[[135 107 123 130 136 119 124]
 [149 128 132 137 135 119 133]] → 136

[[127 132 123 123 120 119 140]
 [139 128 131 138 157 123 131]] → 120

[[143 140 126 134 136 137 129]
 [121 110 107 126 142 116 109]] → 136

[[112 137 141 120 128 141 124]
 [125 148 132 121 103 136 115]] → 128

[[106 150 140 129 123 137 139]
 [102 128 144 138 155 125 125]] → 123

[[138 140 120 131 113 121 122]
 [126 139 136 106 125 127 120]] → 113

[[136 107 133 127 151 120 116]
 [112 130 147 119 122 118 113]] → 151

[[122 124 126 125 124 118 124]
 [153 114 154 116 139 114 146]] → 124
---
[155 103 105 104] ==> 103

[[103 148 156 133]
 [150 157 142 129]] ==> 148

[[119 117 117 138]
 [102 118 120 143]] ==> 117

[[ 99 151 132 145]
 [118 131 135 138]
 [143 125 105 139]] ==> 151

[[128 128 127 127]
 [109 155 143 117]] ==> 128

[105 140 113 158] ==> 140

[[153 145 146 154]
 [153 145 132 147]
 [126 115 125 157]] ==> 145

[110 126 125  99] ==> 126

[[125 148  99 137]
 [135 132 109 147]] ==> 148

[131 136 103 131] ==> 136
---
[[112 120 129 121 142]
 [112 109 135 104 115]] Out: 129

[[114 125 151 126]
 [111 118 153 117]] Out: 151

[[134 114 113 134 142  98 117]
 [125 134 137 131 131 132 146]] Out: 113

[[156 154 154  99 153 157 102]
 [139 138 134 118 134 138 117]] Out: 154

[[158 134 135 142 103 145]
 [105 119 123 118 152 107]] Out: 135

[[116 149 127 108]
 [122 153 131 108]] Out: 127

[[131 129  99 129 112 134  98]
 [158 135 119 137 144 131 107]] Out: 99

[[145 148 122 126 127]
 [127 124 154 123 124]] Out: 122

[[137 134 137 139 147 116]
 [135 115 107 119 135 124]] Out: 137

[[157 125 131 142]
 [125 130 137 110]] Out: 131
---
[[138 111 135 105 118]
 [136 120 142 100 131]] Out: 120

[105 138 120 122 123 130] Out: 138

[[137 115 143 131 151 155]
 [130 127 123 121 114 124]
 [141 122 135 128 139 138]] Out: 122

[[134 133 130 134 101 133 146]
 [134 121 126 110 149 117 103]
 [116 106 136 103 111 110 111]] Out: 106

[130 103 108 125 101 128] Out: 103

[112 105 120 134 118 135 142] Out: 105
---
[151 135 129 103] value 129

[[132 127 146 126 128 118 128]
 [127 127 122 127 128 107 119]] value 122

[153 129 149 115 143 110] value 149

[127 134 128 104 135 117 135] value 128

[137 131 143 157 149 121] value 143

[100 151 146 119 113] value 146

[[119 141 126 125 141 145 131]
 [119 128 127 130 106 142 104]] value 127

[121 118 110 101 144 122 126] value 110

[131 105 121 116 136 125 110] value 121
---
Q:
127  127  128  127  129  127
149  113  143  137  112  129
144  136  133  124  104  110
A: 112

Q:
113  106  133  122  104  131
141  122  121  134  129  130
154  133  132  134  152  109
A: 129

Q:
127  135  101  104  136
127  132  104  110  132
125  135  127  107  145
A: 110

Q:
107  133  127  114  109  107
123  128  127  114  109  107
121  147  128  114  109  107
A: 109

Q:
141  126   99  128  132
122  124  142  116  133
127  122  125  122  138
A: 116

Q:
125  136  137  133  130  134
139  135  115  127  150  139
124  132  122  134  134  124
A: 150

Q:
129  127  128  128  120  129
128  126  128  128  153  129
128  128  127  128  134  128
A: 153

Q:
129  123  132  137  126  146  130
132  126  127  153  121  118  129
124  128  130  112  130  142  127
A: 118
---
[148  98 141 107 115 109 123] 123
[117 107 126 134] 134
[114 152 117 131] 131
[113 135 132 136 129 156] 156
[151 158 150 105 106 145 109] 109
[133 111 153 123 117] 117
[105 108 118 110 109 114] 114
---
Q:
[[123, 102, 125, 155, 119, 101],
 [130, 111, 130, 140, 131, 112]]
A: 101

Q:
[[123, 110, 126, 151, 125],
 [156, 129, 108, 131, 149]]
A: 108

Q: [132, 150, 134, 115, 125]
A: 115

Q: [140, 146, 106, 148, 136]
A: 106

Q:
[[120, 111, 122, 115, 134],
 [146, 127, 132, 139, 130],
 [138, 149, 120, 137, 121]]
A: 111

Q: [150, 143, 98, 130]
A: 98
---
[[139 128 110 158 115 125 119]
 [132 147 114 130 120 147 127]
 [119 120 148 105 140 122 135]] 125

[[120 113 144 111]
 [116 107 146 117]
 [124 151 145 106]] 144

[[100 139 124 140]
 [114 118 151 154]
 [108 102 135 117]] 124

[[136 137 105 136 114 105]
 [141 154 109 112 119 132]
 [115 150  99 105 118 121]] 114

[[125 127 143 133]
 [158 131 124 132]
 [134 109 115 126]] 143

[[134 121 127 127 132 132]
 [133 131 127 128 151 130]
 [123 123 128 127  99 122]] 132

[[126 100 131 120 131]
 [111 103 144 107 152]
 [153 104 102 146 111]] 120

[[120 141 139 116]
 [136 122 121 134]
 [151 147 114 109]] 139

[[124 105 119 108 110 114]
 [136 140 112 148 137 139]
 [113 145 110 157 113 115]] 110

[[131 151 101 128 126 135]
 [131 151 112 126 132 135]
 [141 131 102 128 101 130]] 126
---
[157 125  99 115 106 125] out 125
[151 153 131 137 142 116] out 116
[106 153 122 119 103] out 103
[133 126 119 128 131 104 127] out 127
[123 152 134 135 141 121] out 121
[139 123 100 133 140 106 147] out 147
[127 151 137 127 136 123] out 123
[154  99 153 123] out 123
[106 110 141 153 140] out 140
---
[[155 116 106 118 118]
 [123 139 148 123 123]
 [114 154 141 113 113]] ans = 148, 155

[125 116 122 129 140 156 145] ans = 129, 156

[124 104 157 117  98] ans = 157, 157

[123 152 153 154 151] ans = 153, 154

[126 119 129 155 153 151 114] ans = 155, 155

[117 104 123 143 129 119 151] ans = 143, 151

[146 122 103 145 121 137 157] ans = 145, 157

[119 102 141 119 139] ans = 141, 141
---
[112 133 101 131  99 128 144] Out: 112
[102 138 102 134  98 145  99] Out: 102
[125 135 151 137 113 158 138] Out: 125
[138 107 136 121 127 144] Out: 138
[153 126 108 143 145 112] Out: 153
[139 149 129 130 134 135 128] Out: 139
[114 138 101 113 122 147 138] Out: 114
---
[120 140 150 137 157 114 124] ans = 157

[[138 119 120 117 138 137]
 [116 113 127 124 128 117]
 [109 133 147 146 141 106]] ans = 146

[[107 114 149 109 126 139 133]
 [116 113 141 125 129 115 132]
 [121 126 134 133 137 113 139]] ans = 137

[110 125 151 154] ans = 125

[156 121 128 118] ans = 121

[126 101 144 130 118] ans = 144
---
[[150 129 125 134 134 127 125]
 [150 130 130 130 127 125 125]
 [150 132 131 123 143 115 118]] Answer: 130

[[156 122 135 105]
 [135 127 129 115]] Answer: 127

[[158 102 153 104]
 [140 109 148 112]
 [ 99 101 106 134]] Answer: 109

[[135 133 102 140 113 129 108]
 [151 158 132 131 123 132 130]] Answer: 158

[[109 141 132 119 123]
 [131 156 113 129 128]
 [156 110 115 136 135]] Answer: 156

[[146 151 151 116 146 149 110]
 [138 124 124 139 120 123 135]] Answer: 124
